A small network was shown many inputs. Here are its activations along a few directions, one row for each input.
In each table, some parts of the input vary, and every possible input appears once, in random order.
A made-up example of a description, with smaller parts first: one of 3 separate values, together with either a single point or one of 9 places around a ring or (one of 6 places along a line, together with one of 8 places around a ring).
Shared parts are said once, and a part with two or three values counts as separate values.

Other details of the inputs shift rows strongly along two fixed directions, in all tables alike. That doesn't count.

Rows:
x1: [-43 -20 -28  46  10  -4 -13 -27  22 -19  -3]
x2: [-43 -18 -28  48  11  -7 -11 -28  21 -22  -3]
x3: [ 34  -3 -16 -35 -11  -2  11  64  14 -13  16]
x4: [-43 -18 -27  44   4 -21  -3 -30  26  -7  -6]
x5: [-38 -15 -25  50   8 -18 -12 -32  25 -20  -4]
x6: [-42 -29 -27  44  15   0  -9 -27  23 -16  -6]
x7: [-38 -16 -27  47   5 -12 -16 -32  29 -15  -2]
x8: [ 39  -2  -7 -34 -11  -4   8  61  18 -27   9]
x9: [ 38   0 -10 -34 -11   2   6  60  21 -24  12]
x10: [-14 -19 -21  55   7   3  26 -30  33  -6  -3]
x11: [ 38  -4 -22 -34  -5  -7  13  63   9 -12  16]
x12: [ 14   9 -25 -41 -11 -16 -28  61  13 -21  -8]
x13: [ 40  -5  -7 -35 -14  -2   7  60  20 -25   9]
x14: [ 21  57  69 -78  -2   8 -31 -10 -72  57 -14]
x15: [ 11  -6 -25 -43 -13 -11 -27  61   8 -23 -12]
x16: [-41 -28 -24  44  18  -6  -5 -26  19 -20  -8]
x17: [-37  21  56  12  19  30 -23 -97 -65  40 -13]
x18: [  8   4 -28 -44 -16 -19 -20  62  17  -7 -10]
x19: [-19 -21 -12  52   9   1  24 -28  32 -16  19]
x20: [-44 -11 -29  45   9 -19  -2 -28  26  -8  -4]
x21: [-15 -25 -18  64   4   2  30 -21  23  -5  -1]
x22: [-18 -21 -17  55  10  -2  28 -25  25 -13  21]
x23: [-17 -29 -15  53   6  -4  28 -27  25 -12  19]
x24: [ 33  -5 -10 -36 -14  -1   8  62  20 -17  12]
x25: [ -8  21  58  22  14  27  11 -97 -61  49  16]
x26: [-16 -17 -19  65   9   4  30 -19  22  -7   1]
x27: [ 36   0 -19 -24 -13   4  13  71  11  -7  -4]
x28: [-18 -23  -9  53   8  -4  27 -27  29 -20  17]
x29: [-41 -32 -25  43  15  -4  -6 -28  20 -18  -9]
x30: [ 33   1 -10 -36 -10  -3  11  64  18 -21  12]
x31: [ 43  51  64 -66 -10  31  -3 -10 -68  47 -17]
x32: [ 13   4 -21 -42  -3 -22 -16  62  23  -1  -5]
x33: [  8   5 -25 -44 -13 -25 -17  62  12 -11 -12]
x34: [ 43  48  72 -64  -9  29  -7  -9 -64  29   3]
x35: [ 40  40  67 -68 -13  28  -5  -5 -70  44   7]
x36: [ 46  36  63 -68  -9  21  -3  -8 -76  45   6]
x37: [ 34  -7  -8 -37 -14  -5  11  61  18 -20  10]
x38: [-15 -21 -17  65   7   1  30 -19  21  -8  -1]
x39: [-37 -21 -20  46  14 -24   0 -29  34   0  -2]
x40: [ 10  -3 -24 -41 -10 -12 -26  63   6 -25 -11]
x41: [ 44  42  71 -66 -13  31 -10  -7 -60  32   3]
x42: [ -32   31   62   14    6   16  -29 -107  -64   42  -13]
x43: [ 40  40  68 -66 -11  22  -1  -4 -73  39   5]
x44: [-14 -18 -19  56   9  -3  29 -29  29 -11  -4]
x45: [ -31   32   68   11   14   12  -19 -103  -56   64   -8]
x46: [-45 -12 -30  44   7 -17  -5 -29  28  -5  -3]
x47: [ 39  -9 -21 -35  -9  -5   9  62  11  -8  16]
x48: [ 13   7 -27 -40 -12 -14 -30  59  15 -19  -7]
x49: [-42 -24 -28  47   7  -4 -14 -29  24 -18  -3]
x50: [ -31   34   71   11   17    7  -16 -103  -61   60  -10]
x51: [ 38   6 -20 -33 -10  -2  14  62  18 -13 -10]
x52: [-13 -28 -21  55  13  -8  28 -28  20 -11  21]
x53: [  -7   26   64   22    7   29   13 -101  -55   48  -13]
x54: [ 37  -3 -18 -25 -15   4  12  71  12  -5  -6]
x55: [ 10  -4 -25 -43  -1  -4 -20  64   7 -22 -12]
Description of these inputs: one of 5 places around a ring, together with either one of 2 separate values or one of 4 places along a line or one of 5 places along a line.
Question: Changing only the place on the ring of 5 turns x33 into x20. The same change can be made to x52. Which row results?
Answer: x11
Question: Changing only the place on the ring of 5 turns x26 into x54. The same change can be made to x51. Which row results?
Answer: x10
Question: Change only the place on the ring of 5 in x45. List by row number the other rows that result.
Answer: x14, x32, x39, x50
Question: List by row number the other rows that have the place on the ring of 5 in common with x19.
Answer: x1, x3, x9, x17, x25, x27, x31, x32, x46, x48
Question: Change only the choice among 2 separate values in x53. List by row number the other rows that result.
Answer: x21
Question: Change only the place on the line of 4 in x47. List by row number the other rows that result.
Answer: x24, x35, x41

Rows:
x56: [-25   2   4  27   6   5 -12 -42  -6  12 -16]
x57: [-12   2  17  26   6   1  12 -46  -3   5   1]
x58: [ 34  56  67 -70 -14  21 -15 -10 -75  53  -4]
x59: [-30   0   8  18   9   1 -13 -45  -9   4  10]
x60: [-28  -5  11  19   7  -3 -12 -46  -9   3   7]
x61: [  9  -3 -15  -3  -8 -15   9  28  17  -7   3]
x62: [  4  -9 -22  -7   2  -7   8  30  16   0   3]
x63: [-14   0  19  31  10  12   8 -39  -5   4   6]
x64: [ 10  -4 -16  -3 -10 -13   7  28  18  -5   4]
x65: [-11   6  15  28   9   3  10 -44  -3   5   3]
x66: [ -6  -1 -24  -6  -4  -5 -11  27  17 -10 -15]
x67: [  9  -7 -12  -5  -3   4   5  29  20 -16   7]
x68: [ -5  -4 -21  -4  -4 -10  -9  26  15 -13 -19]
x69: [ -5  -1 -22  -2  -1  -8 -11  27  15 -12 -17]
x70: [-12  -8  11  30   3  15   9 -42 -16   2   2]
x71: [ 12 -10 -18   0  -1   3   6  30   7 -20   3]
x72: [ 11 -11  -9  -5  -6   0   6  28  19 -16   4]
x73: [ 11  -1 -16  -7  -3  -5   7  24  23 -14   5]
x74: [-29  -4  12  19   9  -4 -10 -45 -10   1   6]
x75: [-11  -4  17  28   7  14   5 -42  -2   7   6]
x76: [ 10 -10 -21  -3  -4   7   6  29   8 -19   5]
x77: [-12   3  10  30   3   1   6 -42  -4  18   6]
x78: [  6 -13 -19  -7  -1 -11   9  29  15  -1  -1]
x79: [-15  -5   8  26  12   3   7 -40  -7  22   1]
x80: [ 10   0 -17  -1  -5 -13   7  30  17  -6   5]
x81: [-13  -7  11  30   6  13  11 -41 -17   0   1]
x82: [ 10 -10  -8  -5  -3  -1   8  29  18 -18   3]
x83: [-10  -7   9  31   6  17   5 -42 -14   4   3]
x84: [ 31  47  66 -69  -2  19 -13  -7 -79  55 -10]
x85: [ -5  -7 -18 -10   2 -14 -14  25  13 -19   7]
x86: [ 13  -5 -13  -7  -6  -9   8  23  22 -14   2]
x87: [  6 -12 -18  -7   2 -12  10  30  14  -3  -2]
x88: [  64   45   43 -106  -21   12  -19   54  -46   24   -8]
x89: [ -5  -5 -22  -5  -6  -9 -11  26  16 -11 -18]
x90: [ -3 -11 -19 -12   0 -12 -18  22  16 -16   8]
Question: What is each input in this table made of?
Answer: one of 5 places around a ring, together with either one of 2 separate values or one of 5 places along a line
Question: Changing only the place on the ring of 5 turns x70 into x81. The same change can be made to x64. Which row results?
Answer: x61
Question: Change only the place on the line of 5 in x76. List by row number the other rows that result.
Answer: x58, x62, x67, x73
Question: Change only the choice among 2 separate values in x56. List by row number the other rows that result.
Answer: x90

Rows:
x91: [-30 -10 -22  24   6 -19 -10 -27  12  -4  11]
x92: [-30  -4 -28  34   2  -4  -9 -20  10  -4 -18]
x93: [ 10   1 -24 -54  -5  -7 -18  55  16 -10 -12]
x94: [ 27 -12 -14 -38  -9   0   9  72   4   5   0]
x95: [-33  -9 -16  39  11   2 -15 -10  20   0 -23]
x96: [ 23  -4  -9 -43   0  11  -4  66   5 -27  17]
x97: [ 14   6 -22 -47 -10 -14 -18  65   5 -16 -29]
x98: [-32 -13 -23  30  12   1  -9 -18  18  -3 -20]
x99: [-11 -15 -10  38  -2   8   0 -29   9 -21  12]
x100: [-16 -18 -15  42  -1  -1  20 -14   1   9   8]
x101: [-12 -23  -2  33   7  14   1 -27  17 -19   9]
x102: [ 36   9  -7 -39 -11  -6   9  63  25   0   1]
x103: [ 12  50  87 -10   6  22   6 -81 -74  58 -11]
x104: [-15  -2  -8  35  -8  -5  18 -24  24   6  13]
x105: [ 35  13  -3 -39 -15 -17  12  62  19  -7  -3]
x106: [ -2  -7  -6  39  13   2  21 -21  25   6   3]
x107: [ 48  53  80 -95  -6  43 -26   7 -82  31   2]
x108: [ 22  -1  -5 -42  -4   0   0  66  -1 -34  13]
x109: [-13 -32  -5  32   1  14  -1 -30  17 -18   4]
x110: [-17  -5   3  31  -3 -11  23 -24  26   1   6]
x111: [-32   1 -20  42   1  -2 -16 -13  11  -1 -21]
x112: [ 11  10 -14 -37 -11 -11 -24  70   6 -12 -32]
x113: [-28 -17  -9  28  16 -21 -15 -24  23   6  17]
x114: [ 13   0 -16 -54  -5 -28 -18  56   8 -15  -1]
x115: [ 14  38  77 -14  15  37   4 -83 -77  65  -9]
x116: [-34  -9 -16  18   8 -14  -4 -26  14 -12 -11]
x117: [ 59  55  76 -88  -7  21  -4   2 -87  51 -18]
x118: [-33  -5 -27  24   2  -8  -7 -27  14  -7  -5]
x119: [ 37  16 -14 -34 -20 -11   8  62  17  -2   4]
x120: [ -8 -14 -18  39   3   1  23 -20   3   5   5]
x121: [-13 -28  -1  33  -3   2   2 -30  11 -25   0]
x122: [  6  30  77 -17 -13  40 -21 -85 -85  40  -3]
x123: [-26  -9 -15  30   6 -27 -15 -23  15   3  18]
x124: [-15 -11   1  34  12   5   9 -24  10 -29  13]
x125: [ 46   6 -22 -35 -10  -5  10  60   3  -3  -1]
x126: [-11 -19  -9  36   9  -5  28 -19   5  -1  -2]
x127: [ 33  -6  -4 -42 -14  -2  -7  58   6 -33   0]
x128: [-12  -6 -10  36   6  10   4 -24   8 -24  19]
x129: [-28 -13  -5  27  12 -32 -11 -24  16  -2  12]
x130: [ 15  54  77  -6   1  28   1 -81 -76  63  -5]
x131: [-33 -19 -17  22  17 -13  -9 -28  21  -2   9]
x132: [-20  -9 -11  36   8  10   7 -20   2 -22  25]
x133: [ 29   4  -7 -45 -17  -4   8  62  28   1   5]
x134: [-10 -22 -13  36  13   6  24 -19  11   8   2]
x135: [ 26  -8 -10 -36 -13 -11  13  71  -1  -3  -4]
Question: What is each input in this table made of?
Answer: one of 3 separate values, together with either one of 4 places along a line or one of 5 places along a line or one of 6 places along a line
Question: Changing only the choice among 3 separate values turns x100 into x94. The same change can be made to x118. Which row results?
Answer: x93
Question: Changing only the choice among 3 separate values turns x106 into x103. The same change can be made to x101. Which row results?
Answer: x127
Question: Change only the place on the line of 5 in x111. List by row number the other rows that result.
Answer: x91, x92, x118, x123
